Read these off the table that follows.
1) Which number is the last entry, reading row by row?
2) Which number is the largest entry in the first row?
3) Which number is the entry just left of the smallest entry?
4) Which number is the entry directly above 147?
5) Which number is the entry directly below the largest entry?
6) Which number is the entry in the top-left corner?
7) Which number is the first entry on the diagonal from the top-right corner?
8) Which number is the top entry of the column that holds the smallest entry?
[[134 152 149 125 125 121 141 109 124 125 131 132 126 129]
 [118 137 142 118 123 125 135 123 121 108 137 136 120 140]
 [146 110 124 128 131 121 126 122 149 147 128 132 124 137]]
1) 137
2) 152
3) 121
4) 108
5) 137
6) 134
7) 129
8) 125

Read these off the array that follows. Rows and columns are numbered from 1.
1) Give the entry at row 2, column 1.
2) Give the entry at row 1, column 2.
3) Give the entry directly above 129.
4) Give the entry in row 1 and column 1.
5) Give the entry directly below 117.
6) Give the bottom-right entry.
7) Give the entry just right of the largest entry.
8) Give the entry in row 1 and column 3.
[[139 131 140 117 128 127 131 121 127 128]
 [128 133 105 126 128 137 124 119 130 127]
 [136 125 114 132 128 126 125 125 129 126]]
1) 128
2) 131
3) 130
4) 139
5) 126
6) 126
7) 117
8) 140

data = array([140, 157, 111, 140, 149])
The entry just left of 111?
Answer: 157
The entry just left of 157 is 140

Read these off the table that follows.
1) Which number is the entry directly below the largest entry?
2) Which number is the 1st entry in reading order?
3) Which number is the largest entry in the last row?
4) Which number is the top entry of the column that holds the largest entry?
5) Which number is the entry directly above 103?
6) Which number is the entry just left of the largest entry?
7) Which number is the bottom-left entry?
8) Which number is the entry just right of the smallest entry?
109,113,115,124,134,109,120,117,134,127,122,117,143,115,111
131,102,135,130,130,105,138,121,137,126,146,134,123,108,144
104,124,129,129,119,111,148,106,157,137,114,125,134,130,135
111,119,132,122,134,116,138,104,142,138,130,130,133,114,127
110,119,130,123,132,115,138,105,144,138,127,128,134,117,128
118,108,124,134,120,101,136,125,146,123,123,123,133,123,136
120,110,131,129,127,107,140,116,144,129,133,130,128,116,138
127,103,131,128,134,107,133,120,135,126,144,132,127,107,136
1) 142
2) 109
3) 144
4) 134
5) 110
6) 106
7) 127
8) 136

Questions about the matrix below.
1) The smallest entry in the first row?
2) The bottom-left entry?
3) The second-last entry, reading row by row?
4) The 1st entry, reading row by row?
5) The largest entry?
6) The entry just right of the largest entry?
7) The last entry of the smallest entry's row?
8) The largest entry in the last row?
[[128 109 125 104 125 132 132]
 [121 116 125 115 126 121 128]
 [128 146 126 137 137 122 143]
 [127 147 130 144 130 128 137]
 [133 110 120 115 137 127 125]
 [130 109 126 107 126 129 121]
 [143 111 121 127 141 137 120]
 [138 141 124 151 146 126 127]
 [142 113 120 122 142 136 126]
 [131 111 120 115 137 125 127]
 [134 107 121 117 134 134 125]
 [129 130 119 124 146 115 138]
 [137 109 123 114 132 137 124]
 [114 137 130 134 124 114 129]]
1) 104
2) 114
3) 114
4) 128
5) 151
6) 146
7) 132
8) 137

Read these off the grid that follows. Counting starts at 1.
1) Give the entry at row 3, column 2.
2) Give the entry at row 1, column 2.
3) Give the entry in the top-left corner.
4) Give the minimum.
5) Give the bottom-left entry.
6) Give the entry in row 3 and column 1.
7) Give the entry directly above 130.
array([[141, 133, 122, 103, 133, 142, 122, 135, 144, 137, 139, 115],
       [119, 140, 122, 144, 125, 108, 114, 119, 116, 129, 144, 133],
       [135, 126, 145, 127, 127, 140, 132, 131, 127, 132, 119, 133],
       [134, 120, 138, 126, 117, 136, 147, 120, 126, 121, 134, 137],
       [122, 138, 118, 129, 142, 124, 119, 135, 135, 138, 125, 124],
       [146, 129, 118, 118, 139, 142, 125, 145, 125, 121, 123, 124],
       [138, 128, 136, 129, 119, 119, 130, 135, 115, 116, 138, 136],
       [139, 127, 129, 106, 128, 142, 126, 127, 132, 133, 124, 119],
       [111, 124, 128, 125, 132, 135, 120, 120, 136, 140, 128, 128],
       [122, 142, 117, 124, 137, 134, 114, 141, 135, 126, 148, 121]])
1) 126
2) 133
3) 141
4) 103
5) 122
6) 135
7) 125

Read these off the table that follows. Counting starts at 1.
1) Which number is the entry in the bottom-left corner?
2) Which number is the entry in row 1 and column 3?
3) Which number is the top-right entry?
4) Which number is the entry in the top-left corner?
5) Which number is the entry directly below 149?
6) Which number is the entry in the bottom-right corner?
7) Which number is the entry at row 1, column 2?
[[142 131 131 137 132 121 131 113 149 110]
 [123  99 131 113 129 136 135 121 131 126]]
1) 123
2) 131
3) 110
4) 142
5) 131
6) 126
7) 131
